These are the activations of a small neural network, seen along a few directions. Each row is one input.
Each table varies a few parts of the input and shows all the possible inputs, shuffled.
A made-up example of a description, with smaller parts first: ring(5) and (point or (values(2) and line(4)) or line(9)).
Shared parts are said once, and a part with two or three values counts as separate values.

Other details of the inputs shift rows strongly along three fixed directions, in all tables alike. That doesn't count.

A family of inputs:
R1: [ 28   6  -1  20   6  21 -21  40  19 -11 -39 -25   1  -9]
R2: [ 19  -3 -13   4   0   5   9 -28  22  15  -2  -9  15  13]
R3: [  6 -10  14 -23 -27 -14  28 -33 -24  10  15  20  19 -20]
R4: [ 15  -9 -14  16   9  11  -4  -7  24   6 -15 -14   4  16]
R5: [ 34   1  -7  21   2  19 -12  48   4  -9 -40 -22  -3   0]
R6: [-10  -8  10 -26 -19 -11  23 -22 -28  11  12  21   6 -12]
R7: [  7 -12  16 -28 -20 -22  19 -38  -5   5  24  14  14 -32]
R8: [-40   2 -17  13  32  -4  -5  -4  18  -7  10  -2 -24  36]
R9: [ 17  -5 -18   8  -1   6   7 -28  19  19  -1  -8  15  10]
R10: [ 14  -3  31 -12 -11  -3  -9  32 -10 -16 -14   0   1 -53]
R11: [-32  17 -21  18  27   5  -8   8  -2  -5  18  -2 -23  53]
R12: [ 34   1  -8  20   7  15 -16  45   6 -24 -35 -26  -3  -1]
R13: [-43   6 -20  17  31   4 -11  -6  13   3   2  -5 -24  45]
R14: [ 22  -8 -12   8   2  -1   8 -26  25  11   4 -14  12  13]
R15: [-41   2 -16  14  32   0  -7  -3  15   0   8  -7 -24  42]
R16: [ 29   5 -11   7   0   5   0 -18  21  18  13  -3  14  13]
R17: [ -2   6  11 -20 -10 -18   6 -20  -4   5  35  15   3 -18]
R18: [-18 -14  24 -11 -13   5 -12  33 -18 -14 -34   3   1 -43]
R19: [ 24   8 -15  20   4   9   1   9   8   4  -5 -12   5  24]
R20: [ 35   7 -13   8  -1  -2   0 -19  24  15  11  -8  15  10]
R21: [ 22  -7 -18   3   2  -1  13 -22   7   1   2  -9  10  20]
R22: [-17 -13  23  -9 -18   7  -3  37 -30 -19 -36   7 -12 -29]
R23: [-92  24   2  -5  27  -7 -10  18 -35 -13  31  25 -42  40]
R24: [ 27  -9 -17   7  -1   0  15 -25   7   3   3  -9  13  19]
R25: [ 25  -7 -18   7   0  -2  16 -24   8   6   1  -7  13  21]
R26: [-36   5  38 -12  -2   0 -24  52 -30 -26 -21  11 -23 -48]
R27: [ 32   1  -6  23  -5  22 -14  48   5 -10 -41 -18  -3   3]
R28: [ 10  -2  29  -9 -13  -1 -11  31 -10 -16 -13  -2   1 -48]
R29: [  6   3  12 -26 -25  -9   9 -25 -13  21  27  23  23 -25]
R30: [ -7   9   8 -17 -14  -5   5 -20 -12  16  26  18  10 -16]
R31: [-72  17  12 -14  20 -16  -8   7 -17 -11  38  27 -32   5]
R32: [  4  -9  15 -25 -21 -19  16 -38  -7  11  17  17  17 -26]
Each input here is: values(2) and (line(6) or line(10)).
The inputs of R25 and R23 match in every part but the values(2) part. If R24 is changed in the same way as R25 into R23, which row does it become? -> R11
Change only the values(2) part in R13. List by row number the other rows that result. -> R26

A family of inputs:
R33: [107   2  22  -9 -35   2  -1   8   0 -17 -13 -14  43 -60]
R34: [-37   7  38 -17   5 -13 -32  43  -9 -36   6   5 -25 -54]
R35: [-91  13 -13  -1  23 -10  12 -48  -8  20  50  26 -34  67]
R36: [ 73 -33  15  -9 -34  -7  12 -14  23  -7 -41 -19  41 -70]
R37: [-39  26  30 -50 -21 -28  11 -37 -50   1  80  48   1 -21]
R38: [-16  -1 -11  -5  -5 -11  24 -69   8  39  37  19   5  35]
R39: [ -5 -16  23 -13 -16  -5   5  50 -31 -34 -39  -3  -9 -34]
R40: [ -4  -5  21 -16 -23  19  -6  22 -30  -6 -42   4  11 -39]
R41: [-83  10 -24  -9  36 -13  20 -45 -29   3  54  21 -26  73]
R42: [-66  -8  20  -2   8  15 -17  44 -42 -29 -27  10 -22  -1]
R43: [-61  -6  39  -8  -2  -2 -11  49 -32 -35 -38   8 -35 -34]
R44: [-14   0 -25  -8 -11 -12  27 -57  -6  36  42  25   6  47]
R45: [-61  30  39 -43 -13 -25   9 -31 -37  32  76  58  -2 -25]
R46: [-42  26 -23  -5  33 -14  -7 -43  29  20  74  17 -17  45]
R47: [ 15  29 -28  33  26  19 -20  20  19   4   6 -21  -3  43]
R48: [-38   6 -33   0  17 -13  30 -44  -6  14  44  24 -14  68]
R49: [-21 -24  28  -7  -9   0 -19  29  -5 -21 -46  -4  -7 -56]
R50: [ -8  22 -31  42  45  17 -39  27  53  12  -2 -28  -9  37]
R51: [-34   7 -16  24  23  25 -17  18  20  10 -32 -14 -24  42]
R52: [-73  39  10 -22   9  -7  -6  -8 -41  14  63  40 -13  13]
R53: [ -3   1 -35  32  31  18   2   1  11 -14 -21 -18  -8  53]
R54: [-56  33   3 -16  15 -23   2 -38  -5  15  83  31 -27  38]
R55: [-21 -26  13  -4  17  -8  -5  22  -1 -32 -29 -14 -16 -32]
R56: [ 37 -17 -28 -14 -19  -7  28 -94  40  53  35   1  42  13]
R57: [ 12  15 -17  21  30  -1 -27   3  47 -11  14 -22  -9  26]
R58: [-28 -10  26 -18  -9  -1   3  30 -41 -35 -29   0  -5 -29]
R59: [-13 -28  26  -7   5 -15  -7  29 -11 -44 -36 -13 -12 -56]
R60: [ 66 -14 -33  -6 -17 -27  52 -79   8  26  44   3  35  29]
R61: [ 73  20 -26  -5 -22 -15  29 -58  20  49  65  13  39  21]
R62: [ -8  28 -24  30  36  23 -31  40  12 -16   0 -17 -23  43]
R63: [ 91  -8  22  -7 -28  -5  -6   5  29   3 -14 -16  42 -83]
R64: [-52  -3 -11 -13  14 -12   0 -52   9  27  28  17  -6  30]
R65: [ 59 -12 -32  28  -4  23   7 -23  48  32 -26 -32  20  30]
R66: [ 13 -12  16 -45 -32 -34  49 -77 -45   6  50  32  33 -28]
R67: [ 71   9 -31  29  11  10 -13 -13  64  27   6 -31  32   3]
R68: [-27   5 -23  24  24  24 -20  17  -2   0 -31 -15 -15  50]
R69: [ 32 -30  20 -12 -14  -8  10  -3   8 -22 -34  -4  18 -65]
R70: [ 80 -12 -51  46   0  21  10  -5  44  13 -32 -40  21  48]
R71: [ 88  13 -35  27  -2   4  -1   0  40   9  15 -26  17  30]
R72: [ 83 -10 -54  47   3  18  10   1  50   8 -39 -45  20  53]
R73: [-35 -17  24 -18  -2 -11   7  46 -48 -36 -20  11 -27 -28]
R74: [ 86 -27  24  -8 -42   6  11  -8   7  14 -49 -11  39 -61]
R75: [ 17  26 -28  51  45  17 -33  33  51 -13  -7 -37 -29  64]
R76: [-57  -3  17  -8   0   5 -18  53 -41 -15 -33  15 -33  -3]
R77: [-27 -12  31 -37 -15 -36  35 -45 -38  -3  37  32  -3 -29]
R78: [ 98   3  12  -4 -40   4   4  26   2  12 -11  -4  42 -62]
R79: [-41  27  27 -25  -4 -20   4 -18 -20  18  59  37 -13 -11]
R80: [-29 -17  23 -47 -18 -35  29 -54 -14   3  34  24  14 -35]
R81: [ 46 -15  12 -35 -51 -12  38 -73 -25  29  22  25  51 -36]
R82: [-66   2  17  -3   6   7 -12  41 -41 -36 -30   5 -27  -3]
R83: [-39 -19  39 -10  -7   4  -7  33 -26 -18 -28  13 -16 -32]
R84: [-32   3 -27  23  18  31 -17  19   1   1 -28 -19 -15  48]
R85: [-10 -31  21   7   3  11 -24  45   8 -28 -55 -16  -4 -41]
R86: [-45  -4 -35  37  42  11 -20   0  38  -5 -14 -26 -27  57]
R87: [-18  19  25  -5   1  -4 -25  66 -26 -39  -2   9 -31 -17]
R88: [-13  -2 -38  33  33  25 -24   3  53  13 -35 -33  -9  47]
R89: [-32   4 -46  35  26  27 -14  27  17  10 -20 -20 -29  79]
R90: [ 63   8  26 -37 -38 -21  28 -55   1  28  56  29  34 -50]
R91: [ -1  19  29  -2  -7  15 -27  60 -30 -13 -20   4   6 -49]
R92: [ -7  -8 -36  36  23  19  -7  22  17   2 -19 -16 -13  67]
R93: [-57 -10  38  -7   7  -1  -6  48 -33 -41 -37  13 -37 -36]
R94: [115  -2   2   6 -30  10  -1  34  18  -6 -22 -17  30 -48]
R95: [-10 -12  24  -3 -16  13  -7  36 -36 -31 -44  -3  -2 -40]
R96: [ -1  30 -28  32  24  15 -22  39  16  16   8  -8  -9  45]
R97: [ -1  15  37  -1  -6   7 -24  58 -12 -10 -17   3  -9 -56]
R98: [ 61 -13 -29  28   8   6  17 -21  47  10 -23 -39  18  34]
R99: [ 27 -10   5   0 -23  19  -5  39  -8  -1 -53  -8   8 -26]
R100: [ 11 -19  26 -48 -28 -36  53 -76 -27  20  49  34  22 -34]
The inputs of R76 and R68 match in every part but one. If R44 is changed in the same way as R76 into R68, which row does it become? -> R81
Describe the family of inputs behind these rows. -> line(4) and (line(6) or line(11))
Change only the line(4) part in R99. List by row number the other rows that result. -> R40, R51, R88
Change only the line(11) part in R100. List by row number the other rows that result. -> R35, R38, R43, R51, R65, R74, R77, R83, R93, R98
Change only the line(6) part in R50. List by row number the other rows that result. -> R34, R46, R57, R63, R67
Change only the line(4) part in R77. List by row number the other rows that result. -> R59, R60, R66
